These are the activations of a small neural network, seen along a few directions. Each row is one input.
Each table varies a few parts of the input and shows all the possible inputs, shuffled.
Descriptions start from the smaller parts, as in this example, which fits no table here: one of 4 places along a line, together with either a single point or one of 11 places along a line or (one of 3 separate values, together with one of 8 places around a ring).
Shared parts are said once, and a part with two or three values counts as separate values.
(in the rows, 128 means zero)

Table:
r1: [109 179 100  77 160  87  95 123 150 111 190 127  99 141 148 115]
r2: [167  78 134 132 113 129 147 186 100 135  67 149 155 114  48 168]
r3: [104 183 107 123 170 130 120  92 152 117 158 132  78 150 165  79]
r4: [146  75 173 195  72 198 164 113 135 121  48 137 151 155 110 149]
r5: [143  85 150 185  91 203 166  87 156 150  51 108 149 136 120 154]
r6: [113 106 143 134 129 151 174 151 202 171  94 142 130  96 158 141]
r7: [130 165  70  53 155  57  84 184  58  90 188 170 121 124 115  99]
r8: [140  91 141  87 147 107 137 178 201 167 121 124 147  82 128 170]
r9: [ 98 169 124 153 128 182 137  50 140 100 149  83  85 171 132  64]
r10: [ 45 163 159 181 166 129  43  21 199 158 233  35 113 104 249 107]
r11: [127 173 124 168 125 185 122  29 103  98 117 101  99 184 131  90]
r12: [117  79 157 166  95 201 190  98 182 161  88  99 134 126 131 134]
r13: [144 165 115 134 115 134 120 105  45  75 116 143 118 208  94  94]
r14: [129 167  80  69 130  58 102 157  53  74 148 155 110 146  99 105]
r15: [179  80 143 162  79 148 158 169 104 133  51 138 155 151  71 154]
r16: [172  84 113  77 126  75 133 240 106 165 127 174 154  62  94 163]
r17: [130 163 147 179 108 182 120  57  82  68 114 129 102 204 123  85]
r18: [141 105 132  84 145  68 151 206 153 176 153 168 168  46 143 176]
r19: [ 60  73 193 178 154 157  95  73 240 214 160  34 172  48 245 171]
r20: [138 164 105 112 136 114 116 125  37  82 139 156 107 175  80 119]
r21: [127 179  81  74 183  45  88 157 117 104 214 143 120 102 146 112]
r22: [158  89 125  93  89  75 155 213  98 146  89 169 147  90  86 168]
Describe the family of inputs behind these rows. -> one of 2 separate values, together with either a single point or one of 10 places around a ring
A walk changes only the place on the ring of 10. It starts at r7 and steps to r14. List the rest of the walk in order. -> r20, r13, r17, r11, r9, r3, r1, r21

Table:
r23: [102 155 126 142 141 132 113  98 140 126 156 109 115 132 160 105]
r24: [181  74 117  70 109  89 181 241  97 144  66 203 164 102  52 175]
r25: [103 161 126 138 143 134 116  95 139 129 161 101 109 128 163 113]
r26: [122  76 163 157 117 164 153 128 190 172  95 106 147  98 141 158]
r27: [112 181 115 135 140 136  95  71 107  97 166 109  91 176 143  99]
r28: [103 182 112 128 150 124  93  86 130 105 185 101  91 154 157  93]
r29: [159  98 114  86 120  84 132 203  79 128 108 174 161 107  83 154]
r30: [113 181 117 141 144 130  98  87 121  96 175 106  98 160 148  91]
r31: [174 106  94  61 119  78 159 227  71 120  96 206 148 113  60 149]
r32: [166 171  67  45 151  52 118 192  42  77 153 199 103 147  65 113]
r33: [124 113 141 149 124 153 134 113 164 141 115 114 139 121 150 131]
r34: [120 109 140 154 115 158 141 106 145 139 109 107 140 123 136 129]
r35: [114 145 130 149 123 141 116  93 121 114 138 111 105 151 145 102]
r36: [133  78 166 172 111 168 156 132 181 162  86 110 155 105 132 158]
r37: [133  78 163 160 117 164 154 124 192 164  85 112 153 105 140 160]
r38: [111 154 126 139 140 135 113  94 141 117 146 116 115 141 158 106]
r39: [113 111 141 146 125 152 133 117 161 149 126 108 132 115 151 129]
r40: [124 103 151 154 110 159 139 108 143 137 105 112 129 133 140 128]
r41: [103 180 115 126 147 119  96  76 130 113 190  99  95 150 163  99]
r42: [150 164  88  68 152  57  92 169  48  84 165 167 116 144  88 117]
r43: [167  65 136  96 110  94 154 216 105 150  77 172 178  95  75 183]
r44: [111 157 134 147 133 143 114 100 126 123 147 115 116 135 147  99]
r45: [164 146  79  55 137  62 136 209  50  98 128 206 122 130  65 123]
r46: [112 109 144 145 120 147 135 107 163 155 131 108 136 108 159 137]
r47: [109 183 118 133 138 135  99  77 116  93 168 103  95 158 138  95]
r48: [122  75 165 159 112 157 154 120 193 177 101 105 151  91 149 167]
r49: [122 112 148 159 118 157 137 118 153 138 115 114 139 121 143 129]
r50: [109 151 123 146 130 141 119  89 122 116 141 107 116 142 141 104]
r51: [110 187 114 128 147 120  91  83 128 102 170 104  95 158 158  95]
r52: [132  80 163 168 105 174 153 116 169 162  78 113 148 120 128 167]
r53: [130  74 163 163 110 170 161 119 171 164  76 104 156 109 126 158]
r54: [148 137  98  79 138  66 110 184  57 102 139 176 136 124  92 129]
Describe the family of inputs behind these rows. -> one of 4 places along a line, together with either one of 2 separate values or one of 6 places along a line
The inputs of r30 and r49 match in every part but the place on the line of 4. If r41 is changed in the same way as r30 into r49, which row does it become? -> r46
Which other rows does r51 become when the place on the line of 4 takes its other values? List them by row number. -> r33, r37, r38
Which other rows does r42 become when the choice among 2 separate values takes its other values? List them by row number. -> r32

Table:
r55: [110  90 155 151 117 155 124  83 133 163 108  80 118 146 140 125]
r56: [137 154  91  58 160  40 141 190 139 137 189 164 108  89 145 121]
r57: [ 95 136 134 161 160 124 117 116 182 145 169  95 118  91 187 133]
r58: [132 109 133 109  91  90 121 167  55 109 139 164 128 125 101 141]
r59: [102 121 147 158 135 125  83  92 159 115 120  95 145 116 185 134]
r60: [ 91  97 157 166 129 169 109  85 111 160 140  98 113 120 149 141]
r61: [ 93 104 140 166 105 203 186 112 188 174  65  97 157 112 147 159]
r62: [157  96 113 103 104 137 178 169 109 129  76 185 140 128  77 145]
r63: [ 90 134 134  95 150 112 130 110 217 166 199  88 108  96 217 120]
r64: [135 107 102 107 109 138 201 185 116 143  60 166 165 104  74 156]
r65: [103 151 160 160 128 131  92 109 168 156 161  89 139 121 184 147]
r66: [137 108 163 165 117 194 126  94 185 124 118  94 132 134 101 139]
r67: [147 132 112  93 143  69  87 162  84  97 113 174 143 116 120 140]
r68: [138 150 101  90 173  69 121 189 114 123 156 171 116  82 108 129]
r69: [160 118 114  83 135  93 121 151  73 131  84 144 122 134  65 146]
r70: [173 105 144 118 136 111 175 162 109 130  87 185 146 152  76 131]
r71: [ 90 232 105 174 136 176  91   6 114  66 183  76  49 221 177  43]
r72: [127 247  70 108 150 114  99  75  39  35 175 150  50 216 114  47]
r73: [136  89 149 181  89 170 144  98 186 150  89 102 118 162 144 141]
r74: [137 152 108  93 139  76 104 184  92 118 152 161 156 108 114 138]
r75: [116  90 154 165  95 201 167  95 181 159  87 114 139 138 151 144]
r76: [126 128 152 178 120 136 113  89 144 135 140  63 144 101 150 113]
r77: [183 113 132 100 120 132 140 168 110  99 117 168 139 132  36 138]
r78: [156 110 103  91 131 108 101 182  63 108 145 149 178 128 108 104]
The inputs of r75 and r62 match in every part but one. If r63 is changed in the same way as r75 into r62, which row does it become? -> r56
Describe the family of inputs behind these rows. -> one of 2 separate values, together with either a single point or one of 11 places along a line
Which other rows does r77 become when the choice among 2 separate values takes its other values? List them by row number. -> r66

Table:
r79: [186 105  92  57 113  61 150 224  34 104  89 210 151 125  37 155]
r80: [125 117 136 130 133 153 137 123 153 142 128 123 111 146 132 128]
r81: [140 104 145 127 133 128 123 143 176 142 133 119 144 116 147 147]
r82: [129 140 142 156 114 143 135 110 142 120 131 124 113 136 137 125]
r83: [132 167  92  73 157  63 114 158  90 109 169 154 106 123 108 121]
r84: [112 134 141 159 123 144 111  96 125 120 135 102 118 142 145 111]
r85: [108 131 128 144 119 139 139 121 134 140 106 136 131 112 149 119]
r86: [121 107 130 120 129 143 132 125 144 152 129 122 145 117 140 141]
r87: [111 139 140 159 129 141 105  81 126 121 136  91 123 141 144 120]
r88: [131 150 128 149 135 149 129  99 151 110 121 107 127 141 132 113]
r89: [113 113 134 135 124 143 134 127 134 148 132 120 140 108 137 129]
Describe the family of inputs behind these rows. -> either one of 2 separate values or one of 9 places along a line
A walk changes only the place on the line of 9. It starts at r81 and steps to r86. List the rest of the walk in order. -> r89, r85, r80, r82, r88, r84, r87

Table:
r90: [139  85 144 133 120 146 145 159 143 153  92 138 156 113 113 153]
r91: [113 105 148 153 131 165 128 101 164 151 124  88 143 120 144 133]
r92: [106 125 151 156 125 136 116  92 155 144 145  95 120 120 163 136]
r93: [ 95 160 143 181 134 189 101  25 167 116 153  60 105 172 181  93]
r94: [158 122 113  97 123  97 146 173 100 119 114 163 142 116  86 147]
r95: [125  96 154 156 107 165 153 121 174 154 106 116 137 114 148 138]
r96: [122 165 111 121 135  98 113 138  99  99 151 141 112 127 131  96]
r97: [142 103 129 125 111 119 150 159 115 138  85 153 151 107 105 150]
r98: [112 161 118 122 150 116 112 115 141 127 154 127 112 128 153 120]
r99: [137 160  94  87 138  95 117 147  69  97 163 156 109 148  99 107]
r100: [157 126 103  77 134  82 127 177  81 110 119 171 122 144  86 135]
Describe the family of inputs behind these rows. -> either a single point or one of 10 places around a ring

Table:
r101: [ 83 154 143 182 101 198 114  45 147 105 135  81 105 156 171 124]
r102: [104 156 154 173 131 165 103  70 175 147 132  63 135 107 180 109]
r103: [107 155 156 202 141 180 129  63 157 118 139  79 111 135 163 105]
r104: [103 148 148 176 131 163 106  75 172 145 123  82 114 125 182 108]
r105: [122 109 143 115 144  87 113 117 151 159 171 106 124 116 141 153]
r106: [158 119 113 100 117 104 107 172  73  78 142 170 150 128  87 115]
r107: [138 131 121 112 133  92  97 185  82 112 120 179 137 137 100 123]
r108: [118 129 113  88 139  79 147 158 128 164 165 152 124  94 133 127]
r109: [127 108 125 101 133  59 106 169  69 134 159 149 160 100 103 142]
r110: [ 80 120 168 170 121 156  99  73 166 169 176  76 126  98 192 123]
r111: [150 142 106  88 122 122 149 160 132 108 147 175 111 124 120 103]
r112: [155  47 169 143 101 159 171 153 180 166  61 121 161 112  99 194]
r113: [123 142 117 118 114 146 115  95 131  98 133 117  98 172 123 155]
r114: [139 165 103 105 121 116 152 123 103 124 126 170 106 150 116 124]
r115: [133 167 109  84 135 106 142 159 136 133 128 138 132 102 120 122]
r116: [151 142 108 115 116  99 107 134  44 100 119 170 141 154  86 135]
r117: [132 118 111 119 149 104 111 127 155 145 147 105 116 119 150 156]
r118: [122 139  84  91 143  97 145 167 133 147 144 150 120  96 137 132]
r119: [159  66 141 122  96 146 208 197 157 172  51 164 154  93  99 170]
r120: [ 80 128 146 167 146 172 105  70 168 155 158  79 148 110 184 122]
r121: [130 127 107 102 134  78 108 160  85 102 120 169 161 101 106 125]
r122: [115 145 148 186 118 166 121  81 165 131 138  85 133 148 192  88]
r123: [ 93 135 156 174 126 195 118  37 136 124 131  68  93 160 168  78]
r124: [165  46 155 130  91 130 166 207 100 146  48 164 190 100  68 181]
r125: [139 156  97  93 137 101 144 169 132 130 114 155 104 120 130 120]
r126: [128 123 127 112 139 142 120  87 120 110 130  99  93 173 113 111]
r127: [117  56 192 200  87 211 165 100 197 182  60  96 168  97 150 161]
r128: [143 145 135 138 153 132 131 110 141 107 139 113 107 150 111 139]
r129: [158 141 117 113 130 115 118 169  70  98 140 163 129 144  64 118]
r130: [125 134 142 129 142 119 107 134 164 122 134 126 110 151 132 141]
r131: [141 164 109 116 148 120 167 153 117 108 132 157 103 129 108 116]
r132: [122 126 120 121 146 105 117 111 166 117 132 117 131 115 139 139]
r133: [129 141  99  89 134 130 155 130  97 119 121 149  86 153 112  84]
r134: [153 133 125 125 130 115 124 131 148 116 137 116 127 163 142 122]
r135: [134 115 105  95 148  90 100 175  68 123 141 158 167 113 107 141]
r136: [132 136  97 113 111 107 119 143  42  93 120 149 133 164  77 103]
Describe the family of inputs behind these rows. -> one of 4 places along a line, together with either a single point or one of 8 places along a line
The inputs of r134 and r111 match in every part but the place on the line of 4. If r112 is changed in the same way as r134 into r111, which row does it become? -> r119
A walk changes only the place on the line of 8. It starts at r109 and steps to r135. List the rest of the walk in order. -> r121, r107, r106, r129, r116, r136
